Each row below holds a small network's activations on one input, seen along a few directions.
In each table, some parts of the input vary, and every possible input appears once, in random order.
A made-up example of a description, with smaller parts first: line(6) and (point or (values(2) and ring(5)) or line(11)).
Shared parts are said once, and a part with two or three values counts as separate values.

Other details of the inputs shift rows strongly along two fixed directions, in all tables alike. That doesn't count.

Rows:
row 1:   15 -100   58  -87   -9  126    5 -116 -245 -183  -55 -415   -6
row 2:  159 -190  108 -193    8   96  102 -180 -313 -163 -182  -96   63
row 3: -179  337 -582 -679  216   86  122  347  365  299  -79  316  -66
row 4:  133 -202  116 -167  -25  155  109 -176 -309 -136 -189  -87   63
row 5:   79 -135   24 -114 -130  117  -28 -158 -274 -272  -65 -249  -76
row 6:   40  192  117  302  -40  -47 -151  131  197  -11  219  172  334
row 7:  -28  -57   95  214  152 -158  155   46  218  130 -119   81   43
row 8:  -35   50   60  270  -64 -158  -91  -31   71  165  142  197 -109
row 9:  -71  -11  -39  256  -47 -246 -143   27  152  -18   -9   75 -146
row 10:  50  68 110 253  89 -98 -64 196 225 -68 -50 214 432
row 11:  127 -238  113 -149   67  168  106 -122 -291  -84 -139 -173   93
row 12:  118 -144  143 -150  130   96  133 -113 -298  -77 -170 -263  120
row 13: -130  278 -615 -950   -8  487  -31  207  -73   47  -35 -174 -132
row 14: -102   17   80  265   20 -118   16  123  250    4   -8  -48 -131
row 15:  -50   64  104  234   38 -162   65    2  175  162  175   31  -45
row 16:  116 -108  129 -140 -173  214   14 -226 -325  -71   92 -139  -25
row 17:   77  -49  153  -80  -32  214   51 -167 -320    6  100 -298   28
row 18:  110 -109  126 -152 -148  151   20 -222 -342  -99  110 -142  -15
row 19:  -23   23  100  221   19 -154   20  -16  170  118  190  120  -83
row 20:  -51  -70   52  215   99 -273   15   15   80   79 -120  248    4
row 21:  120 -128   14  -85 -149  174  -31 -133 -276 -244  -75 -247  -98
row 22:  -33  135   30  325  -50  -82 -178  211  259 -169   54   67  302
row 23:  -22   43   60  229  -43 -210 -107  -54   89  145  154  185  -99
row 24:    3  -81   51  217   64 -209  -12   20  118  117 -129  237  -14
row 25: -130  -13  -41  307  -70 -194 -105   52  114   -2  -14   99 -142
row 26: -206  456 -564 -606   68  210   18  277  354  375  180  281 -171
row 27:  -86  -28   -2  243   17 -188  -10   59  230  -50   23    9 -127
Each input here is: values(3) and (point or (values(2) and line(4))).
The inputs of row 5 and row 18 match in every part but the values(3) part. If row 14 is changed in the same way as row 5 into row 18, which row does it become?
Answer: row 17
Which other rows does row 1 become when the values(3) part takes its other values? List them by row number.
Answer: row 12, row 15
Which other rows does row 20 become when the values(2) part takes its other values? List them by row number.
Answer: row 24
Which other rows does row 26 become when the values(2) part takes its other values? List them by row number.
Answer: row 19

Rows:
row 28:  -81  270 -288 -351   57  121  -38  225  139  133   84   47  104
row 29:    8  -44  109  195  -79 -121  -13 -133    2   42  123   88 -157
row 30:   37 -160  137  140  102 -166  141  -97   25   94 -116  124  -66
row 31:   79 -115   94   76 -132   30 -101 -142 -220 -209    0 -111   -3
row 32: -125  190 -377 -332  -25  122  -77  202  111   74  -22   82  -89
row 33:  -32  -56  112  201   28 -147   33  -86   37   66   59  -36 -136
row 34:  16  19 136 256 -38 -44 -78  22  39   3  82  51 127
row 35:  20  14 158 239  33 -36  29  32 125 -45  47 -20 138
row 36:  -39  283 -287 -360  -48  149  -86  180  104  108  146  170   82
row 37: -129  200 -370 -357   35   66  -39  209  139   58  -32   11  -71
row 38:  -22  -64  128  208   24  -92  110  -78   86   35   31  -37 -140
row 39:   71  -80  168  169  103 -112   63   11   60   14  -99  142  217
row 40:   32 -148   84  162   85 -165   59   -6   67  -58 -218  104   39
row 41:  192 -254  118 -474 -155  486  -31 -358 -841 -195  -17 -559   -7
row 42:  -27  -55   77  229    9  -91   28   20  126 -120  -69  -56  -38
What do these inputs look like to the network?
Answer: values(3) and (point or line(4))
The inputs of row 34 and row 41 match in every part but the values(3) part. If row 35 is changed in the same way as row 34 into row 41, which row does it become?
Answer: row 38
Which other rows does row 39 become when the values(3) part takes its other values? List them by row number.
Answer: row 30, row 40
List by row number the other rows that have the values(3) part in common with row 40.
Answer: row 31, row 32, row 37, row 42

Rows:
row 43:  100 -139   88 -147  -64  204  -28 -173 -391 -159  -41 -324   17
row 44:  17 -15 -11  13  -9 -52  14  -8  27 -28 -32  62 -30
row 45: -16  23   6  48 -52   5 -33  -8  17  19  73  43 -26
row 46:  7 -5 25 24 10 -8 -3 -3 21 43 -5 67 23
row 47:  -3  23   2  46  17 -19 -29  70  41 -32 -25  18 130
row 48: -21  28   7  48 -26   7   0 -13  36  12  71  13 -27
row 49: -27 -25 -13  33  25 -40  32   9  25  16 -50  11 -18
row 50: -11  -1  17  32  24 -19  39   6  22  46  -3  27  25
row 51: -21  29  20  38 -19   0  16  -4  53   5  72 -10 -31
row 52: -28  14  -5  42   0 -35   5  13  47   2   2 -47 -65
row 53:  -4  28   6  29 -37 -28 -22 -25  19   7  82  43 -22
row 54:  21   4  18  32 -25   2   9   6  22  14   6  79   9
row 55: -24 -16 -10  38  38 -33   8  10  27  21 -20  -6 -41
row 56: -33   0 -23  49 -51 -16 -41  -5  19 -11  25  28 -69
row 57:  10  24  12  38  29  -6 -38  57  60 -42 -29  28 127
row 58: -37   4 -21  50 -25 -14  -7 -10  38 -19  23  -2 -70
row 59: -13  53  -6  63 -32   7 -68  51  55 -66  49   4  78
row 60:   0 -14   2  23   9 -24  51  14  61 -30 -42  10 -39
row 61:   5 -20 -12  33 -25 -19   2   9  25 -16 -41  63 -34
row 62:  -1  32   5  52  30 -12 -53  70  44 -27   5   1 108
row 63:   6  -2  16  12  13 -54  17  -6   5  41   8  57  30
row 64:   8   7  18  18  26 -47  -7  -6   7  46  38  40   7
row 65:  120 -144  126 -162  -20  220   -3 -171 -397 -117  -14 -291   81
row 66: -25 -15   2  27  45 -39  24  19  44  14 -19 -29 -45
row 67: -13 -24  -3  25  36 -27  23  -4  43   5 -54  22 -21
row 68: -14 -23  10  15  43 -34  39   5  60  -2 -53  -1 -25
row 69:   0 -15 -11  33   2 -17  36   5  44 -23 -43  33 -35
row 70: -12  36  11  52  -8  -7  -3   0  27  40  49  -8 -18
row 71: -21   4 -22  30 -35 -49 -29 -21  21 -23  34  27 -65
row 72:  19  -1  25   5  25 -41   8 -20  23  31   4  67  27
row 73: 16 10 32 22  8 -2 59 10 58  0  6 25  4
row 74:  -8 -17 -11  18  27 -68 -14  -2  10  16  -9  24 -36
row 75: -10 -25 -14  13  14 -75  10  -2   8  11 -40  41 -13
row 76:  108 -173   95 -161  -46  197  -43 -162 -414 -141  -61 -276   39
row 77: 16  9 19 32  1  4 43  1 42  7  4 48  7
row 78:  -8   8  32  27  44 -19  31  15  41  44  29 -13  -2
row 79:  -7  32   9  52 -34  -9 -37   5   7  47  50  22 -17
row 80:  24  33   5  47  -5   4 -25  65  61 -70 -18  39 113
row 81:  3  0 26 24 36 -6 30 -8 41 36 -7 37 22
row 82: -22 -30 -14  33  -1 -42  -1  14   6  23 -49  41 -17
row 83:  -6  -6  15  32  -2 -21   6  11   3  53  -1  57  26
row 84:  -9 -30  -4  25  10 -29 -10   1  24  12 -53  52 -19
row 85: -127  367 -641 -942   38  379   -9  295   22  257   32   81  -43
row 86:   3 -25  -4   6  25 -62   1 -16  26   0 -44  51 -16
row 87: -11   0  30  21  31 -26  55  15  39  39  -2   4  21
row 88: -12  13 -19  33 -17 -63 -32  -8  13   4  12   7 -56
row 89:  123  -90  103 -134  -71  225  -89 -112 -375 -206  -16 -317  166
row 90: -27 -24   0  22  32 -47  48  19  42   9 -49 -12 -22
row 91:   2   1  39  14  43 -13  46   2  57  28  -6  14  18
row 92: -12  37  24  42  -1 -14  12   9  44  33  50 -31 -22
row 93:  33   9  18  12 -10 -31  21 -11  24   2  15  78  13
row 94: -24   8 -19  53 -33 -30 -44   9  10  16   2   7 -60
row 95:   4  36  10  32 -19 -42 -25 -12  10  35  59  22 -13
row 96: -37   6  -9  39 -18 -21   8   0  55 -26  24 -26 -74
The inputs of row 91 and row 92 match in every part but one. If row 67 is changed in the same way as row 91 into row 92, which row does it become?
Answer: row 43
The inputs of row 87 and row 78 match in every part but one. If row 83 is changed in the same way as row 87 into row 78, which row does it become?
Answer: row 85
What do these inputs look like to the network?
Answer: line(6) and (point or (values(2) and line(4)))
List by row number the other rows that have the line(6) part in common with row 73.
Answer: row 44, row 54, row 60, row 61, row 69, row 77, row 80, row 93
A walk changes only the line(4) part. It starts at row 91 and steps to row 81. List the rest of the walk in order.
Answer: row 46, row 72
